Each row below holds a small network's activations on one input, seen along a few directions.
Each table varies a few parts of the input and shows all the possible inputs, shuffled.
A made-up example of a description, with smaller parts first: line(6) and (point or ring(11) or (values(3) and ring(5))).
Shared parts are said once, and a part with two or three values counts as separate values.
(in the rows, 128 means zero)

Other details of the inputs shift rows strongly along three fixed directions, in all tables alike. That doesn't count.

Table:
R1: [169  95  74 158 102 142 171 178 140 146 185]
R2: [126  88 161 119 115  74 133 100 143 135  72]
R3: [152 125 140 123 102 119 136 157 134 154 138]
R4: [ 81 179 127  87  91  72 101  95  87 155  80]
R5: [161 113 134 113  99 113 142 178 124 155 141]
R6: [132  92 158 117 109  80 137 131 133 144  82]
R7: [ 25 137 125 198 113 124 156  94 104  69 132]
R8: [128 101 176 114 108  78 134 125 134 157  91]
R9: [163  93  92 172 102 127 181 150 152 135 165]
R10: [ 86 116 125 197 167 137 138  80 141 100 134]
R11: [130 147  94 190 159 173 151 152 133  80 190]
R12: [139 177  92  87 169 205  87 144 111 124 178]
R13: [117  73 141 183 121  77 166 107 145 108  98]
R14: [ 98 167 162 106 172 145  79  93 120 108  95]
R15: [132 187 128  98 170 186  89 153 103 108 167]
R16: [185 128  99 100  93 143 137 174 140 150 158]
R17: [133 115 152  72 123 108 103 107 120 154  75]
R18: [103 144 114 166 185 166 125  95 124  78 146]
R19: [ 89 159 154 115 180 150  81  63 121 106  91]
R20: [163 144 134  59 115 136 102 162 123 155 121]
R21: [141  92 118 184 105 107 169 128 157 122 134]
R22: [162 143 114  58 116 156  98 150 127 173 141]
Description of these inputs: values(2) or (line(4) and line(5)).
Which of the alternatives is R8?
> line(4) and line(5)
Start at R22 and move only the line(5) part, one step at a time. The first step leads to R9. Which rows follow, in order?
> R16, R11, R8

Table:
R23: [ 95 146 150  77 187 175  68  76 117  99  93]
R24: [121 153 160  58 160 154  59  91 130 135  87]
R25: [125  61 188 124  93  57 150 126 149 161  74]
R26: [106 174 110 161 144 161 124 129 115  76 150]
R27: [144  80 117 197 108 119 188 168 155 131 176]
R28: [111 116 109 177 164 177 148 140 126  98 185]
R29: [137 135 130  87  72 108 128 168 120 175 132]
R30: [195 124 104 109  93 155 138 178 150 172 169]
R31: [119 140 147  59  90 103  92 105 125 167  78]
R32: [160 113 114 137  71  89 171 174 129 142 143]
R33: [109 161 151  48 110 123  75 105 114 144  75]
R34: [141 172 116 134 176 199 104 144 126  79 163]
R35: [116 120 133 160  92  95 157 142 127 141 132]
R36: [180 138 143  66 120 138 109 174 124 162 138]
R37: [181 161 117  67 128 181  87 152 136 151 147]
R38: [151 138 130  98  70 110 133 172 119 150 124]
R39: [146 182 122  74  98 153 100 177 102 148 150]
R40: [180  81 133 128  95  94 161 143 160 177 127]
R41: [105  74 170 163 124  81 152  99 156 145  94]
R42: [184 109 114  90 119 118 122 144 142 180 124]
R43: [123 123 168  40 138 139  80 122 111 141  82]
R44: [ 95 150 146  46 118 131  80 106  99 170  94]
R45: [191 109 116  90 118 117 128 161 139 152 119]
R46: [ 77  89 165 151 169 120 126  70 133  84  77]
R47: [ 85 137 155 147 191 151  99  71 136  75 101]
R48: [127 180  82 173 147 175 143 164 110  96 211]
R49: [121 120 116 192 110 102 176 149 125 110 159]
R50: [152 169 131  70 147 183  85 166 118 119 150]
R51: [141 176 113  68  96 154 101 177 104 137 148]
R52: [103 134 138  96 171 172  89  91 122 126 120]
R53: [119  76 148 174 161  77 145  73 151 107  72]
R54: [ 94 104 164  77  88  83 119 117 105 162  75]
R55: [160  66 129 168 114  77 175 150 148 156 127]
R56: [189  84 118 136  95 107 164 147 163 160 138]
R57: [163 105  86 162  79  91 181 184 125 149 164]
R58: [173 162  98  72  91 141 114 153 124 162 147]
R59: [ 81 147 142 161 160 113 123  68 123  81  98]
R60: [ 85 113 165 166 173 122 124  83 141  76  91]
R61: [122 154  76 173 154 146 133 110 122  97 159]
R62: [118 121 128 159  91  99 155 131 134 148 130]
R63: [182 161 101 112 143 184 124 191 124 136 202]
R64: [ 92 109 163 117  89  67 131 100 132 168  79]
R65: [122 154 135 159 178 175 117 134 124  72 153]
R66: [105  91 145 161 111  44 155 104 123 122  75]
R67: [ 87 121 143 185 181 147 127  80 144  91 130]
R68: [128 117 120 202 152 149 158 132 148 110 170]
R69: [ 70  85 156 135 106  76 140  65 126 148  70]
R70: [ 60 100 130 178 135 111 144  60 128  99 101]
R71: [ 50 152 154 150 162 121 101  56 118 101  93]
R72: [152 125 112 123  72 110 147 148 138 146 124]
R73: [111 161  89 160 164 144 123 104 116  84 140]
R74: [ 92 107 164  73  91  82 116 111 108 173  75]
R75: [125 196  95 103 163 166  90 144  90 120 162]
R76: [130 204 103  98 153 178  95 141 101  93 157]
R77: [181 110 127  95 119 113 127 170 128 164 129]
R78: [146 172 111 128 188 194 101 123 130  85 163]
R79: [112 155 101 177 144 145 143 113 125 104 164]
R80: [115 192 101 132 146 182  99 116 116  98 157]
R81: [154 108  71 220 170 155 168 127 154  88 185]
R82: [172 146  86 117  68 143 147 178 133 168 174]
R83: [136  70 150 185 116  90 168 107 166 118  98]
R84: [159 112  96 163  74 100 184 167 140 162 169]
R85: [168  86 125 167 116 109 176 151 156 119 139]
R86: [130 105 137 180 153 122 155 117 148 122 145]
R87: [115 142  92 176 150 125 145 121 118  83 141]
R88: [131 153 153  65 180 136  66  99 116 153  92]
R89: [114 136 153  49 160 162  65  83 121 137  87]
R90: [102  66 148 114  68  60 154  94 136 157  61]
R91: [156  96 128  80 101 138 128 154 136 184 136]
R92: [ 59 177 157 122 164 139  86  97  97  90 111]
R93: [133 111 102 156 108  87 154 117 133 150 123]
R94: [117 126 100 177 130 104 152 121 125 131 141]
R95: [184 156 115  60 148 160  90 173 113 140 141]
R96: [142 110 135 173 150 128 154 140 139  94 145]
R97: [ 54 119 140 160 148 121 132  74 112  78  95]
R98: [ 93 145 109 177 133 141 144 125 124  78 146]
R99: [116 125 158  71 147 151  94 127 111 135 112]
R100: [129 117 111 224 154 158 172 154 144  90 194]
R101: [188 125 120 112  96 149 140 201 136 155 170]
R102: [102 104 161  68  80  82 119 120 109 155  69]
Describe the family of inputs behind these rows.
> values(2) and line(5) and ring(8)
Changing only the values(2) part turns R50 into R51. The same change can be made to R89. Which row results?
> R70
Changing only the values(2) part turns R77 into R57. The same change can be made to R68. Which row results?
> R62
Changing only the values(2) part turns R99 into R54. The same change can be made to R28. Which row results?
> R74
Change only the values(2) part in R66. List by row number the other rows that result.
> R95
Start at R73 and move only the line(5) part, one step at a time. The first step leads to R59. Which rows follow, in order?
> R72, R33, R90
Change only the ring(8) part in R32. List by row number the other rows that result.
> R48, R49, R58, R59, R76, R79, R84
Start at R87 and move only the line(5) part, one step at a time. The first step leads to R76. Which rows follow, in order?
> R26, R98, R97
